A small network was shown many inputs. Here are its activations along a few directions, one row for each input.
Each table varies a few parts of the input and shows all the possible inputs, shuffled.
Descriptions start from the smaller parts, as in this example, which fits no table here: one of 2 separate values, together with either a single point or one of 11 places around a ring or (one of 4 places along a line, together with one of 8 places around a ring).
Shared parts are said once, and a part with two or three values counts as separate values.

Other details of the inputs shift rows strongly along two fixed directions, in all tables alike. That doesn't count.

Table:
r1: [ -8.5   5.6   5.8   5.6 -12.3  10.8   3.2 -21.9   7.7   5.1  11.7  -4.5]
r2: [-10.7   2.2   0.5   6.7  -4.3   5.7  14.2 -20.3  19.8  -2.4  -1.5  18.1]
r3: [  0.9  25.2  -3.7  19.0  34.2 -31.1  37.9  10.2 -14.1  28.3  17.4  14.1]
r4: [ -8.9  11.2   4.9   0.6 -13.9   6.2   5.9 -22.3   7.0  -3.0   9.1  -5.8]
r5: [  1.0  42.6   9.0  31.6  19.5 -26.4  38.2  13.2 -12.2  42.1  24.9  -5.8]
r6: [  2.0  14.5  -2.0   8.7  21.2 -38.7   2.8  62.0 -26.6  21.6   8.5 -23.9]
r7: [ -8.0   4.8   8.5   5.0 -12.5   9.1   3.9 -23.9   7.6   7.9   9.2  -4.6]
r8: [  9.8 -44.6 -14.5 -31.4  -6.2   7.7 -33.3  28.8 -15.6 -28.8 -20.2  -6.2]
r9: [-16.4  -0.6  13.5  -2.6 -19.7  14.1   6.6 -39.7  15.5  -3.1  10.2   5.0]
r10: [ -6.8  -4.2   7.1  -6.4  -5.8  17.5   5.2 -43.0  10.0  -8.2   1.8  27.6]
r11: [  1.1  14.4  -4.4   8.4  21.2 -37.5   3.1  61.5 -26.0  20.8   8.2 -23.7]
r12: [ -5.1 -28.7   4.7 -23.0 -20.3  12.5 -33.2   9.6  -4.3 -19.1 -12.3 -16.4]
r13: [ 15.5 -14.0   0.2 -14.7   2.7   4.4 -29.9  17.7  -2.2 -17.4 -18.9  -4.2]
r14: [ -7.6   8.2   8.1   3.2 -11.7   4.5   5.4 -24.2   5.6  -1.5   7.4  -5.9]
r15: [ -3.4  43.1   3.3  32.0  20.4 -32.0  37.3  12.6  -8.0  42.1  28.8  -8.0]
r16: [  3.9   6.1   8.0   4.5   2.3  12.5   2.4 -25.9  16.8   5.1   2.2  15.2]
r17: [-12.3   7.1   9.9   1.4 -19.3  17.0   6.1 -42.5  16.0  -7.9   9.2  -0.8]
r18: [ -2.6  27.5  -6.8  30.3  26.5 -34.6  43.6  15.4   1.6  28.1  15.3  11.0]
r19: [ -1.4   0.7   4.6  -4.0  -6.5  18.5   3.8 -45.5   8.7 -12.3  -1.0  23.1]
r20: [ -2.6   1.6  -6.2   7.7  -6.9   4.0  15.2 -22.5  16.0  -7.9  -0.6  12.2]
r21: [ 26.8 -50.6 -11.4 -35.2  -3.8  10.6 -73.6  60.2 -27.6 -30.6 -36.6 -17.4]
r22: [ -8.9   7.1   3.9   2.2 -15.5  10.3   3.9 -21.5   7.7   5.0  12.3  -3.7]
r23: [-11.1   4.4   4.7   3.0   2.0   9.1  11.0 -20.6  20.6  -0.5  -3.7  15.9]
r24: [ -8.6   0.9   3.1   2.9  -8.3  25.0   5.5 -38.0  26.5  -2.4  -4.3  16.9]
r25: [  0.0   4.3  10.2  -0.5   3.2   6.4   4.1 -26.2  10.3  -0.3   2.1  22.3]
r26: [ -2.0 -10.0  -4.8  -3.3 -10.7  21.3  12.1 -43.0  13.3  -5.5   5.9  18.3]
r27: [ -6.0   9.7   2.2   5.4   1.7   9.5  10.0 -22.6  19.4  -4.2  -6.3  11.0]
r28: [ -0.4 -24.0  -2.3 -21.0 -28.2  16.8 -34.6   9.2  -4.9 -15.5  -9.1 -17.9]
r29: [  7.7 -34.0 -14.8 -15.4 -15.6  15.4 -19.8   3.1   1.3 -19.3 -12.2  -0.5]
r30: [  6.7  29.1  -2.6  25.1  33.0 -24.3  28.9   8.9 -14.3  32.2  15.0  13.6]
r31: [ -1.4  -6.7  -4.1  -6.2  -9.4  16.8  13.3 -43.0  12.1 -14.2   2.4  16.1]
r32: [  3.1  38.9   3.2  25.2  39.0 -25.1  34.0   9.9   1.2  27.5   8.0   3.5]
r33: [ -2.1 -16.3  -0.6 -20.5 -26.6  13.2 -28.2   2.6  -3.4 -21.5  -9.6 -17.7]
r34: [-12.5   4.7  19.8  -2.8 -22.2  19.2  10.5 -38.7  13.5  -2.2   9.7   8.5]
r35: [ -8.2   8.7   9.4   3.1 -10.8   4.7   5.5 -24.8   6.8   0.1   5.8  -6.9]
r36: [ -2.2  -7.7  -1.3  -4.8  -8.9  22.3   6.6 -44.3   8.4  -4.7   4.4  21.9]
r37: [ 14.4 -41.0 -18.9 -24.6 -11.6   6.1 -34.2  29.7 -11.1 -33.2 -24.2 -12.5]
r38: [ 12.7 -43.5 -10.1 -37.0 -20.6   5.4 -67.8  61.9 -27.9 -37.2 -29.4 -40.6]
r39: [ -2.1   5.2   5.5   2.9   5.6  16.1   6.0 -24.9  18.0   4.9  -1.3  11.4]
r40: [ -0.3 -34.8  -1.8 -26.1 -16.5   8.5 -45.2  34.1 -13.6 -24.4 -15.6 -23.8]
r41: [  6.3  29.9  -6.5  21.2  33.5 -30.4  36.9   7.5 -15.7  24.8  14.6   9.4]
r42: [ 12.4  20.3   1.9  11.3  19.8 -32.0   4.7  57.8 -31.8  18.0   2.9 -26.5]
r43: [ 11.2  10.3 -14.7  15.6  27.2 -33.6   3.1  60.3 -17.5   9.0 -10.7 -11.7]
r44: [ -4.9  -7.3  -4.9   0.4  -5.0   2.7  17.8 -22.5  13.7  -3.9   5.0  15.4]
r45: [ 21.4  12.2  -5.8   7.3  34.4 -33.0  -6.8  53.5 -27.4  11.2  -7.5  -7.8]
r46: [  3.2 -29.8 -10.8 -12.6 -16.3  20.1 -29.4  10.3   5.5 -21.5 -22.5  -0.2]
r47: [ 13.9   2.4 -19.5  17.4  24.4 -31.8   4.9  60.2 -19.2  16.5  -3.0 -10.2]
r48: [  1.0  13.2  -3.7   5.9  17.3 -38.1   1.6  62.3 -26.8  21.3   6.4 -24.1]
r49: [  4.3 -19.6   0.3 -18.5   7.1   7.2 -24.7  21.0   0.5 -13.7 -19.7  -3.3]
r50: [ -3.7   0.2  14.1  -4.6  -4.7  17.7   2.3 -40.0  24.4  -6.2   1.0  22.2]
r51: [-10.6   0.8   9.8   1.6 -22.0  19.7   3.4 -41.8  14.7   0.7  10.7   1.7]
Each input here is: one of 3 separate values, together with either a single point or one of 6 places along a line or one of 10 places around a ring.
Changing only the choice among 3 separate values turns r13 into r16. The same change can be made to r37. Which row results?
> r29
Changing only the choice among 3 separate values turns r48 into r33. The same change can be made to r34. Which row results?
> r42
Change only the place on the line of 6 in r17. List by row number the other rows that result.
> r4, r14, r33, r35, r38
Change only the choice among 3 separate values in r49. List by row number the other rows that result.
> r32, r39
A walk changes only the place on the ring of 10. It starts at r23 and steps to r2. List the rest of the walk in order.
> r18, r44, r8, r3, r10, r25, r50, r49

Table:
r52: [ 10.9 -39.3   2.6 -35.9 -26.4  21.5 -62.3  23.6 -16.2 -28.6 -18.3 -29.4]
r53: [ -8.9   4.6   9.4   2.1 -23.0  15.9  -8.0 -16.5   8.8   2.5   5.3 -10.6]
r54: [ 17.1   0.8 -36.8  20.3  44.4 -59.2  24.2  83.5 -39.4  21.6   2.4  -8.2]
r55: [ -5.0 -39.4   4.5 -32.1 -32.1  18.1 -56.9  34.0  -2.2 -31.2 -23.3 -31.4]
r56: [  8.7  38.7  -8.3  36.2  60.0 -55.4  40.4  57.6  -9.1  41.9   6.3   7.8]
r57: [ -3.3 -53.4 -17.4 -33.2 -45.6  14.1 -41.3  29.0 -18.6 -35.7 -11.4 -34.3]
r58: [ 12.0  27.6   1.8  13.4  31.1 -54.0   0.3  81.5 -50.2  32.8  13.4 -33.8]
r59: [-20.9  26.0  20.1   8.9 -11.3  12.7  24.9 -54.8  16.8  15.4  23.8   4.3]
r60: [  4.5  -7.1  -5.5   2.0   1.0  16.8  -2.0 -17.9  14.9  -5.8 -10.9  21.3]
r61: [  3.7  14.2   6.0  11.1  12.5  11.9  29.6 -55.6  21.8   8.5   9.3  36.4]
r62: [ -6.7  14.4   5.8   8.5  12.8  13.9  31.6 -55.5  22.6   7.3   7.2  35.5]
r63: [ -1.7  17.2   9.3   8.9   8.4   7.7  30.4 -54.7  13.9   5.3  11.3  39.4]
r64: [ -5.9 -25.1   6.0 -26.1 -39.0  27.7 -43.0  -4.7   6.6 -34.1 -17.6 -26.5]
r65: [ -4.6  20.8   2.5  15.9   7.1   8.3  32.2 -49.5  30.3   0.1   2.6  29.4]
What is each input in this table made of?
> one of 2 separate values, together with either a single point or one of 6 places along a line
Changing only the choice among 2 separate values turns r64 into r65. The same change can be made to r59. Which row results?
> r62
Change only the choice among 2 separate values in r52. List by row number the other rows that result.
> r61
